Each row below holds a small network's activations on one input, seen along a few directions.
In each table, some parts of the input vary, and every possible input appears once, in random order.
A made-up example of a description, with smaller parts first: ring(8) and (point or line(11) or (values(3) and line(6))).
Shared parts are said once, and a part with two or three values counts as separate values.

Rows:
x1: -3.00	+3.42	-5.95	-0.41	-1.01	-0.26	-1.78	-0.59	-4.25	+5.61	-2.77	+4.63	+0.90
x2: +2.45	-2.88	+5.41	-0.59	+0.40	+0.07	+1.00	+0.23	+2.17	-4.39	-2.55	-4.37	-3.85
x3: -0.25	-0.68	+1.57	-0.26	+3.81	+0.48	-0.94	+1.09	+4.32	-4.57	-2.57	-5.87	-3.16
x4: -1.54	-0.75	+3.72	-2.42	+3.70	+2.08	-0.86	+0.22	+4.94	-2.94	-1.95	-5.68	-2.87
x5: -0.08	-2.19	+5.19	-3.15	+3.63	+1.55	-0.20	+2.26	+3.90	-3.85	-3.25	-3.30	-1.89
x6: +0.42	-2.12	+4.83	+2.00	+1.54	+0.02	+0.06	+1.87	+1.59	-4.87	-3.51	-4.51	-2.09
x7: +1.90	-3.45	+4.78	-1.91	+0.56	+0.44	-0.29	+0.79	+5.09	-4.45	-3.49	-4.26	-1.47
x8: -4.62	+2.10	-5.74	+0.79	-2.85	-2.02	+3.23	-0.82	-4.13	+7.11	-1.51	+2.37	+1.37
x9: +1.31	+0.23	-3.37	+0.97	-1.98	+0.72	+2.53	-2.33	-3.31	-0.42	+7.59	+2.51	+2.57
x10: +1.03	-2.10	+2.64	-1.15	+3.52	-0.33	-0.66	+3.03	+3.21	-5.83	-3.97	-3.79	-2.09
x11: +2.93	+4.01	-2.34	-1.02	-0.31	+1.23	-2.00	-3.25	-1.48	+0.39	+5.46	+3.55	+5.22
x12: +2.08	-1.37	-1.34	+1.00	-3.34	-1.02	+1.76	+0.39	-2.92	+0.12	+7.74	+3.87	+2.55
x13: -1.57	+2.01	-3.48	-0.17	-1.93	-0.92	-2.79	+2.28	-4.64	+6.47	-2.49	+6.21	+0.45
x14: +1.82	+4.27	-1.69	-1.08	-0.28	+0.94	-4.13	+0.79	-2.35	+3.21	+0.45	+7.18	+2.94
x15: -0.85	-0.68	+3.59	+2.49	+1.84	+0.80	+0.04	-0.01	+2.66	-3.90	-2.13	-6.73	-3.24
x16: +3.20	+3.08	+0.05	-1.03	-1.41	-0.59	-2.19	-0.09	-1.28	+0.50	+5.44	+5.54	+4.84
x17: -2.85	-2.01	-4.75	+3.19	-1.33	-2.78	+4.62	-2.87	-3.47	+4.16	+3.89	+2.21	+1.52
x18: -1.73	-3.75	-3.03	+3.70	-2.59	-3.06	+3.81	+0.09	-3.09	+4.57	+4.12	+3.58	+1.54
x19: +1.38	+5.74	-3.89	-0.92	+0.93	+2.43	-3.22	-2.29	-1.99	+3.05	+0.33	+5.37	+3.58
x20: -3.15	+0.72	-3.53	+1.68	-3.62	-1.47	+2.14	+2.33	-4.07	+7.83	-1.35	+4.10	+0.79
x21: +0.63	-1.41	+3.97	-0.30	+0.25	+0.48	+0.62	-1.84	+3.02	-4.01	-1.22	-6.39	-5.03
x22: +0.49	-2.18	+3.37	-1.40	+0.46	+1.22	-0.77	-1.29	+6.08	-3.79	-2.24	-6.24	-2.59
Q: What do these inputs look like to the network?
A: values(2) and (ring(5) or ring(6))
Q: Change only the ring(6) part in x18. List by row number the other rows that result.
A: x12, x13, x14, x16, x20
Q: Change only the values(2) part in x22. List by row number the other rows that result.
A: x7
Q: Change only the values(2) part in x6. List by row number the other rows that result.
A: x15

Rows:
x23: +0.41	-4.69	+5.20	+0.62	+1.69	-0.26	+2.71	-0.16	+4.23	-6.15	-0.56	-7.43	-3.40
x24: +3.20	-2.49	+4.96	-0.75	+1.86	+0.46	-0.11	-0.35	+4.80	-6.87	+1.79	-5.45	-1.15
x25: -0.16	+2.39	-3.98	-0.09	-1.36	+0.19	+0.06	-1.67	-2.55	+3.85	+2.71	+4.31	+2.93
x26: -1.01	+0.61	-3.43	+1.19	-2.04	-1.19	+0.55	+0.32	-3.32	+4.38	+1.68	+4.80	+1.86
x27: +3.60	+0.07	+5.49	-2.37	+2.51	+2.46	-2.66	+0.42	+4.27	-6.44	-0.13	-3.40	-1.15
x28: -0.24	+2.29	-3.73	+0.30	-1.40	+0.03	-0.68	-1.47	-3.02	+3.22	+2.77	+4.06	+2.57
x29: +0.94	+0.29	+3.96	-2.61	+3.36	+1.95	-3.12	+1.36	+4.37	-4.90	-5.69	-4.17	-2.27
x30: -0.20	+1.30	-3.27	+1.06	-2.52	-1.14	+0.47	-0.67	-3.66	+4.18	+1.60	+4.47	+1.97
x31: -0.57	+2.40	-3.29	+0.72	-1.43	-0.39	-0.02	-0.78	-3.21	+3.45	+2.35	+4.38	+2.69
x32: -1.73	-1.39	+4.21	-0.74	+2.99	+0.91	-1.22	+1.72	+4.41	-3.02	-7.46	-6.68	-4.94
x33: -0.47	+1.76	-3.55	+0.54	-1.12	-0.70	+0.20	-0.28	-3.46	+3.62	+2.20	+4.49	+2.06
x34: -0.50	+1.40	-3.52	+1.41	-1.77	-0.79	+0.40	+0.19	-3.97	+3.73	+1.67	+4.37	+2.32
x35: -1.86	-4.09	+4.30	+0.48	+1.69	-0.04	+2.12	+1.08	+4.49	-4.25	-4.53	-8.27	-5.57
x36: -1.43	+0.16	-3.35	+0.24	-2.46	-1.48	+1.29	+0.30	-3.38	+5.18	+1.60	+4.53	+2.09
Q: What do these inputs look like to the network?
A: ring(6) or line(8)
Q: Start at x23 and move only the ring(6) part, one step at a time. The first step leads to x35. Which rows follow, in order?
A: x32, x29, x27, x24

Rows:
x37: +0.42	-1.40	+4.21	+0.66	+2.94	+1.22	-0.18	-0.63	+4.00	-6.38	-4.01	-7.44	-4.31
x38: -1.30	+4.67	-4.67	-0.62	-0.68	+0.56	-2.58	-0.34	-2.78	+4.54	-1.33	+5.07	+2.79
x39: +0.77	-3.33	+5.15	-1.78	+3.15	+0.10	-0.48	+2.38	+5.27	-4.97	-3.32	-4.97	-2.46
x40: +1.91	+4.98	-2.99	-0.76	+0.01	+1.54	-3.17	-2.08	-2.07	+2.22	+4.01	+5.56	+4.51
x41: -3.86	-0.68	-4.87	+2.97	-2.49	-1.87	+3.15	-1.15	-3.71	+5.65	+1.27	+1.59	+0.47
x42: +0.22	-1.78	-1.90	+1.84	-3.18	-2.70	+3.48	-0.63	-3.39	+2.74	+4.46	+3.18	+2.20
x43: +3.04	+0.56	-1.22	-0.23	-1.85	-0.55	+0.06	-0.52	-2.81	-0.03	+6.53	+5.17	+3.82
x44: -2.92	+1.10	-3.71	+0.73	-1.84	-1.05	+0.32	+1.77	-3.74	+6.51	-2.42	+4.94	+0.01
x45: +0.70	-2.34	+5.74	-0.41	+2.33	+0.61	-0.21	+2.22	+3.95	-5.69	-2.48	-6.03	-3.43
x46: -3.10	-1.89	-3.10	+2.84	-3.20	-2.29	+3.26	+0.55	-3.93	+5.23	+0.78	+3.15	+0.35
x47: -3.95	+2.30	-5.23	+0.45	-1.01	-0.99	-0.09	+0.00	-3.91	+6.63	-2.28	+3.63	+0.25
x48: +2.17	+1.72	-3.26	+0.18	-1.21	+0.40	+0.20	-2.14	-2.21	+0.37	+7.31	+3.92	+3.83
x49: +1.46	-2.97	+5.67	-1.86	+1.05	+0.52	-0.77	+1.27	+5.22	-4.73	-2.71	-5.64	-3.24
x50: +1.26	-2.76	+5.42	+0.85	+2.27	+0.19	-0.68	+2.09	+3.58	-6.40	-4.01	-6.29	-4.15
x51: -0.13	-1.06	+4.54	-0.67	+2.98	+1.92	+0.26	-0.29	+4.23	-5.70	-2.47	-7.22	-3.58
x52: +3.10	+3.75	-1.46	-0.96	-0.86	+0.77	-3.12	-0.45	-2.75	+2.07	+3.57	+6.49	+4.21
x53: +0.06	-2.07	+3.98	-2.07	+3.74	+1.42	-0.20	-0.04	+5.51	-5.02	-3.55	-6.27	-2.57
x54: +0.78	-1.79	+4.74	-2.37	+1.74	+1.81	-0.40	-1.26	+5.67	-4.77	-2.67	-6.80	-3.48
x55: -0.15	+3.60	-3.28	-0.85	-1.39	+0.35	-2.31	+1.37	-3.26	+4.75	-1.84	+6.22	+2.47
x56: -0.48	-0.61	-3.76	+2.08	-2.51	-1.95	+3.46	-2.13	-2.85	+2.94	+5.17	+1.73	+2.33
Q: What do these inputs look like to the network?
A: values(2) and (line(4) or ring(6))
Q: Which other rows agree with x50 in the values(2) part? List them by row number.
A: x39, x42, x43, x44, x45, x46, x49, x52, x55

Rows:
x57: -2.12	-0.87	-0.46	+0.85	+1.27	-0.81	+1.25	+0.17	+0.92	-1.04	-2.75	-3.68	-1.50
x58: +2.31	-0.14	+2.45	-0.93	-0.98	+1.03	-0.80	+0.30	+0.61	-2.96	-0.30	-0.76	-0.36
x59: +2.55	+0.18	+3.06	-1.75	+0.67	+0.70	-1.23	+0.00	+3.01	-2.23	+1.29	-1.46	+0.79
x60: +0.24	+0.73	-4.37	+1.14	-1.85	-2.26	+0.91	+2.46	-5.02	+4.78	+3.51	+7.55	+4.09
x61: +1.34	+0.40	+2.20	+0.68	+0.97	+0.91	-0.76	+0.27	+0.28	-3.39	+1.50	-1.85	-1.62
x62: -2.27	-1.07	+1.42	+2.02	+0.88	-0.07	+1.39	+0.82	+0.11	-0.34	-3.09	-2.84	-2.48
x63: -1.83	-1.72	+1.32	-0.65	+0.02	-0.40	-0.36	+1.18	+2.16	+0.89	-2.30	-2.22	-2.10
x64: +2.05	+0.07	+0.84	+0.52	+1.74	+0.74	-1.16	-1.18	+2.21	-3.89	+1.20	-2.11	+0.28
x65: -1.75	-1.65	+0.34	-1.56	+1.38	+0.51	+1.53	+0.86	+1.86	-0.56	-2.11	-2.03	-1.82
x66: -1.08	+4.83	-5.28	+0.18	-1.48	+0.68	-2.60	-1.55	-4.54	+5.55	+1.00	+6.93	+3.58
x67: -0.34	-1.62	+1.43	+0.49	-0.76	-0.97	+0.35	+0.67	+0.41	+0.52	-4.17	-1.37	-2.66
x68: -1.22	+1.35	-5.45	+1.29	-4.02	-1.17	+2.34	-3.06	-4.54	+6.25	+4.89	+4.85	+2.90
x69: +2.13	-0.49	+2.48	-2.27	+2.14	+1.12	-0.85	-0.93	+2.54	-3.58	+1.34	-0.99	+0.89
Q: What do these inputs look like to the network?
A: values(3) or (values(2) and ring(5))
Q: Change only the values(2) part in x67. List by row number the other rows that result.
A: x58
